A small network was shown many inputs. Here are its activations along a few directions, one row for each input.
In each table, some parts of the input vary, and every possible input appears once, in random order.
Descriptions start from the smaller parts, as in this example, which fits no table here: one of 5 places around a ring, together with either a single point or one of 11 places along a line or (one of 3 separate values, together with one of 6 places along a line).
Shared parts are said once, and a part with two or three values counts as separate values.

Other details of the inputs vary at random and push rows far along two fixed directions, the same in every table; ignore that.

A family of inputs:
R1: 11	42	-1	2	52	26	-41	4	-34	-32	57
R2: 22	25	41	-83	-9	-20	-9	8	14	38	53
R3: -24	-32	-46	73	-6	9	24	-9	-1	-19	-62
R4: -22	-28	-31	69	15	9	11	-22	-16	-18	-85
R5: 10	42	7	1	57	39	-41	9	-33	-39	53
R6: 12	-29	8	-53	-34	-38	27	-18	25	39	-24
R7: -7	31	5	14	20	18	-31	29	-5	-12	51
R8: -10	-35	-47	64	23	19	31	-37	-25	-36	-79
R9: -15	-42	-43	59	25	27	29	-27	-26	-39	-80
R10: -7	-21	20	-26	-60	-35	32	7	36	40	-16
R11: 2	-28	18	-27	-61	-32	30	7	36	39	-14
R12: -13	-19	16	-27	-53	-35	31	5	39	47	-17
R13: 7	38	3	3	58	38	-44	12	-38	-38	56
R14: -5	-20	28	-39	-35	-36	16	-2	30	53	-38
R15: 2	-30	11	-29	-55	-33	27	11	40	42	-16
R16: -10	-38	-46	61	23	19	29	-35	-22	-39	-79
R17: 6	42	3	3	58	37	-41	12	-39	-35	58
R18: 6	-26	5	-27	-59	-38	23	5	41	41	-14
R19: 23	24	42	-83	-9	-18	-9	7	16	36	51
R20: -3	35	7	18	3	10	-28	19	-7	-18	47
R21: 13	38	1	2	53	29	-44	3	-29	-37	53
R22: 14	47	3	0	53	26	-41	4	-33	-31	60
R23: -31	-27	-42	77	-7	10	27	-14	-5	-22	-64
R24: 18	11	35	-52	-52	-33	-6	18	35	38	49
Description of these inputs: one of 2 separate values, together with either a single point or one of 5 places around a ring or one of 6 places around a ring.
Question: Which other rows does R2 become when the place on the ring of 6 takes its other values? List them by row number.
Answer: R5, R9, R13, R17, R19

A family of inputs:
R25: 17	-6	16	-30	8	-5	0	-16	-3	10	-10
R26: 4	10	-10	-18	25	5	-1	-14	-13	-4	7
R27: -22	-33	-26	51	-20	-10	29	-17	10	-5	-69
R28: -9	-30	-11	-3	8	-5	30	-25	0	14	-59
R29: 1	39	-18	50	46	40	-42	16	-26	-50	48
R30: 16	3	37	-73	-49	-51	-7	16	43	63	33
R31: -3	26	-23	58	50	48	-39	21	-40	-57	45
R32: -6	-1	-25	17	42	25	8	-13	-29	-30	-13
R33: -25	-36	-21	49	-19	-2	29	-11	7	-6	-73
R34: -2	-27	-5	-3	-38	-28	24	-6	32	28	-43
R35: 10	16	43	-67	-52	-51	2	12	38	61	34
R36: -10	-30	-3	-1	-44	-19	37	-6	28	18	-29
R37: -8	-28	-21	2	6	-7	28	-32	-1	11	-61
R38: -13	3	-20	48	7	12	-1	-4	-6	-27	-4
R39: -12	4	-21	50	6	11	4	-4	-16	-23	-7
R40: 0	41	10	11	16	21	-24	20	-17	-19	62
R41: 10	33	11	-11	10	16	-28	25	2	-10	64
R42: -19	-45	-32	55	-11	13	35	-8	1	-16	-75
R43: 9	31	21	-38	41	14	-22	8	-16	-3	49
R44: -4	-8	-4	15	2	12	-8	15	-7	-8	4
R45: 12	9	40	-65	-39	-33	-7	21	42	51	28
R46: -10	14	11	9	-4	0	-8	12	-5	4	7
R47: -13	-31	4	-3	-42	-16	33	-2	26	20	-37
R48: 16	0	9	-14	26	12	-5	-9	-18	-17	2
R49: -9	-1	9	4	-18	0	10	9	1	7	-3
R50: 27	29	19	-42	28	9	-25	1	-18	-15	53
R51: 26	5	27	-64	-10	-23	-7	-16	11	29	13
R52: 26	34	10	-30	32	12	-34	-6	-23	-20	50
R53: 5	-13	-5	-8	-24	-20	4	4	15	18	4
R54: -13	-8	-20	50	20	21	-14	9	-19	-24	-19
Question: Describe the family of inputs behind these rows.
Answer: one of 5 places around a ring, together with either one of 2 separate values or one of 4 places along a line
Question: The inputs of R35 and R46 match in every part but the place on the ring of 5. If R34 is changed in the same way as R35 into R46, which row does it become?
Answer: R45
Question: Which other rows does R37 become when the choice among 2 separate values takes its other values? List them by row number.
Answer: R51
